These are the activations of a small neural network, seen along a few directions. Each row is one input.
In each table, some parts of the input vary, and every possible input appears once, in random order.
Descriptions start from the smaller parts, as in this example, which fits no table here: one of 2 separate values, together with either a single point or one of 9 places around a ring or (one of 4 places along a line, together with one of 5 places around a ring).
Shared parts are said once, and a part with two or three values counts as separate values.
(in the rows, 128 means zero)

Other details of the inputs shift rows strongly along two fixed directions, in all tables alike. That doesn't count.

A family of inputs:
r1: [112 171 164 156 113  72  75  83 204 113  95]
r2: [104 102 108 128 141  93  87  96 207 162  82]
r3: [145  96  72 117  96 146 104  97 159 159  92]
r4: [ 85 153 181  77 206 153 105 188  52  80 151]
r5: [162 137  80 129  65 112  84  84 115 133 170]
r6: [164 109 144 139 139  82  73  90 216 113  83]
r7: [160 138  76 100  55 233 166 148   6 129 142]
r8: [135 121  73 132  49 142 158 123  85 168 179]
r9: [100 150 239  96 249 110 101 200  93  43 146]
r10: [101 133 192 137 199 155 193 191  95 121 140]
r11: [134 154 104 134  83  83 100  64 140 132 132]
r12: [167  96 106 167 106 146 167  98 185 169  93]
r13: [158  90  56 120  94 117  92  97 154 155 153]
r14: [ 74 123 176 128 219  91 100 161 192 108 101]
r15: [140 152 186 155 141  30  44  65 236  98  86]
r16: [118 156 125 135  80  99  84  72 158 141 104]
r17: [ 62 155 166 120 177  65 126 134 127 122 151]
r18: [145  83  56 103 106 188 167 172  52 153 183]
r19: [ 55 152 173 105 164 143 159 182  65 127 144]
r20: [112 113  93 145  96  76 111 100 172 173 153]
r21: [ 77 121 160 130 185 134 150 180 141 120 115]
r22: [149 121 129 159  66 117 157 105 163 152  97]
r23: [ 84 112 135 109 208  76 107 136 155 124 133]
r24: [119 151 106 148  81  63 105  56 168 149 124]
r25: [ 95 110 111 142 152  41  95  76 222 158 106]
r26: [159 119 102 140 106 119  81  88 205 127  82]
r27: [ 30 171 235 121 229 103 141 207 110  85 142]
r28: [188 126  73 112  60 242 169 157  44 115 127]
r29: [ 88 158 225 154 202  80 135 138 172 115 125]
r30: [178 119  63 117  68 133  89  92 112 137 169]
r31: [ 56 120 159  96 202 158 161 206  70 126 140]
r32: [159  93 130 134 138 113 109 115 187 122  90]
r33: [127 116  96 136  82 211 213 181  71 152 121]
r34: [162  81 107 123 122 188 185 174  94 133 112]
r35: [216 124 102 132  86 210 162 121  86 123 125]
r36: [163 149 103 135  68 175 131 120 103 114 114]
r37: [136 137  84 120  57 172 170 149  24 143 201]
r38: [158 136 131 157  59 125 151 102 141 137 106]
r39: [ 98 105 180 119 196 147 179 207  95 108 130]
r40: [101 103 106 143 135  49  82  91 211 163 144]
r41: [172  96  62 136  73 171 130 108 167 148  85]
r42: [ 50 135 168 102 187 151 166 203  65 130 142]
r43: [117 148 107 140  57 122 121  84 138 160 106]
r44: [188 115 127 148 132 127 104  81 193 128  96]
r45: [179  99 116 122 144 214 185 164  81 124 129]
r46: [178  99  50 117  73 139  96  96 122 147 162]
r47: [213 139 104 160  58 163 136  72 139 135 107]
r48: [199  83  74 141  93 224 207 142  97 159 113]
r49: [144 117  94 112 138  94  83  85 157 125 125]
r50: [150 162 174 129 139 194 186 169  39  97 155]
r51: [ 88 158 178  77 232 109 101 173  60  64 176]
r52: [ 75 132 139 150 159   5  80  67 241 156 106]
r53: [148  99  67  95 129 175 156 146  66 130 148]
r54: [105 163 219 117 179 126 140 183  73  70 146]
r55: [180 142 118 161  59 185 192 113  96 147 125]
r56: [ 80 174 185  88 218 102 106 167  51  64 179]
r57: [103 128 146  92 182 135  91 150 112 107 123]
r58: [112 116 167 163 137  58 118 106 226 144  83]
r59: [ 92 164 163 122 151  59  71 119 125 106 186]
r60: [133 153 115 157  57 138 142 104 145 141 104]
Each input here is: one of 6 places along a line, together with one of 10 places around a ring.
The inputs of r13 and r41 match in every part but the place on the line of 6. If r59 is changed in the same way as r13 into r41, which row does it become?
Answer: r1
The inputs of r30 and r51 match in every part but the place on the line of 6. If r8 is changed in the same way as r30 into r51, which row does it become?
Answer: r17
A walk changes only the place on the line of 6. It starts at r40 and steps to r25. List the rest of the walk in order.
Answer: r31, r21, r39, r12
A walk changes only the place on the ring of 10. It starts at r55 and steps to r29. List the rest of the walk in order.
Answer: r10, r12, r48, r45, r44, r35, r47, r50

A family of inputs:
r61: [207 122  85 150  41 197 162 109 116 131  99]
r62: [147 126 102  88 121 175 124 163  50 102 167]
r63: [200 133  56 122  64 182 148  73  89 146 115]
r64: [155 125  89 144 112 101 139  62 157 165 126]
r65: [108 150 141 164  77  68  87  62 223 156  79]
r66: [146 119 163 113 179 157 132 166 115  92 110]
r67: [139  95 146 125 169 164 186 184  94 124 140]
r68: [ 78 116 137 110 177 123 108 163 136 127 123]
r69: [132 123 158 142 148 160 191 177  90 115 153]
r70: [157 151 143 136  88 155 128 118 102 112 131]
r71: [150  91  87 131 121 144 144 140 126 152 151]
r72: [115 112 116 104 150 138 148 173  70 123 190]
r73: [103 165 176 110 167  93  82 143 103  81 156]
r74: [ 61 135 143  99 173  89  90 150 138 119 136]
r75: [ 85 119 173 121 193 116 127 160 162 121  86]
r76: [ 77 150 137 117 124 110 118 144 102 124 137]
r77: [119 130 131 161  97 109 122  94 206 146  70]
r78: [164 115  71 148  40 131 150  95 111 161 156]
r79: [141 139 143 167  90  78 122  85 185 152 131]
r80: [125 123 148 130 175  63  35  95 219 109 110]
r81: [ 79 148 143 106 181 133 143 132  93 126 122]
What do these inputs look like to the network?
Answer: one of 3 separate values, together with either a single point or one of 6 places around a ring
A walk changes only the place on the ring of 6. It starts at r73 and steps to r62. List the rest of the walk in order.
Answer: r80, r66, r61, r70
List by row number the other rows that have the choice among 3 separate values in common with r75.
Answer: r65, r68, r74, r76, r77, r81

A family of inputs:
r82: [140 118 116 132 105 120 111 110 163 136 101]
r83: [ 97 137 159 104 188 116 131 164  77 103 170]
r84: [135 113 121 137 127 113 103 112 179 140 113]
r85: [126 143 122 137 111  88 106  87 155 140 136]
r86: [141 125 104 128 120 107  92  89 159 140 131]
r87: [175 126  55 126  32 192 157 102  71 154 132]
r88: [130 112 122 108 156 210 190 192  49 123 145]
r89: [ 77 147 197 123 194  99 125 171 125 104 148]
r90: [165 124  69 133  40 179 150 113  94 147 123]
r91: [143 115 101 139  98 105 117 104 153 142 128]
r92: [143 147 198 142 181 105 112 130 156  88 120]
r93: [140 131 105 122 108 106  97  89 148 132 119]
r94: [130 121 125 134 131 110 117 104 175 136  88]
r95: [179  94  62 137  46 180 175 124 100 162 126]
r96: [129 131 122 113 121 219 199 186  29 124 133]
r97: [111 135 149 154 138  73 111  89 208 145  99]
r98: [121 135 138 145 111  99  97 100 182 135  99]
r99: [ 99 138 159 101 176 132 125 175  85  92 148]
r100: [ 94 124 169 117 199 131 158 177  99 111 141]
r101: [ 93 134 166 108 199 122 112 174 106  97 159]
r102: [122 137 128 146 108  83 103  95 176 138 127]
What do these inputs look like to the network?
Answer: either a single point or (one of 4 places along a line, together with one of 5 places around a ring)

A family of inputs:
r103: [136 117 127 163 115  88 118  77 220 157  79]
r104: [134 117  79 109  92 193 186 153  40 147 149]
r105: [103 137 169 128 175  96 122 144 127 117 151]
r106: [ 82 132 150  96 173 146 139 190  65 108 154]
r107: [142 119 102 142 116  80  82  69 206 145 110]
r108: [165 134  96 126  83 172 140 110  98 131 118]
r109: [145 143 113 131  89 159 152 116  96 136 127]
r110: [144 114  85 139  78 128 118 107 153 150 124]
r111: [103 144 175 134 159  68  85 123 177 104 124]
r112: [109 130 159 114 158 133 132 176  95 107 158]
r113: [134 135 147 121 153 128 123 140 110 104 138]
r114: [152 131 111 153  84  94 116  73 178 145 112]
r115: [108 127 176 127 199 110 120 146 160 110 107]
r116: [143 119  85 141  88 123 134  96 146 156 129]
r117: [118 130 161 117 180 116 113 149 118 107 149]
r118: [141 115  85 116 104 141 126 108 121 144 121]
r119: [157 132  94 123  62 204 165 146  57 132 132]
r120: [ 88 129 189 123 195 126 134 181 134 103 121]
What do these inputs look like to the network?
Answer: one of 3 separate values, together with either a single point or one of 5 places along a line
The inputs of r119 and r109 match in every part but the choice among 3 separate values. If r110 is changed in the same way as r119 into r109, which row does it become?
Answer: r116
List by row number the other rows that have the choice among 3 separate values in common with r117.
Answer: r107, r108, r113, r115, r118

A family of inputs:
r121: [ 95 144 199 111 194 141 173 195  67  93 155]
r122: [183 122 100 148  47 159 133  96 157 146  97]
r123: [135 111 120 122 127 181 188 165  83 141 151]
r124: [142 131 111 147  79  91 114  77 155 148 121]
r125: [132 144  97 131  85  94 113  67 152 147 114]
r126: [ 83 118 167  97 216 163 152 210  74  97 128]
r127: [131 141 138 119 107 165 129 150  74 109 148]
r128: [162 135 116 139  79 175 146 149  94 119 139]
r129: [173 122  85 159  46 128 150  90 144 152 121]
r130: [182 125 130 128 172  95  85  75 167 108 128]
r131: [127 143 151 141 138 125 108 113 167 122  82]
r132: [ 83 147 190 116 207 135 163 178  83  98 124]
r133: [113 128 143 153 146  70 101 108 196 140 135]
r134: [123 120 108 120 120 164 162 154  63 142 169]
r135: [ 56 142 172 100 218  43  51 130 177 101 130]
r136: [158  96  65 133  59 128 107  99 147 159 119]
r137: [104 123 141 152 161  81 106  86 215 150  88]
r138: [ 82 125 183 130 203  41  63 143 205  98 130]
r139: [135 147 104 107  92 180 137 133  67 117 139]
r140: [142 126  62 130  77 130 127  81 138 173 130]
r141: [147  96 108 103 116 200 179 190  65 128 140]
What do these inputs look like to the network?
Answer: either a single point or (one of 4 places along a line, together with one of 5 places along a line)
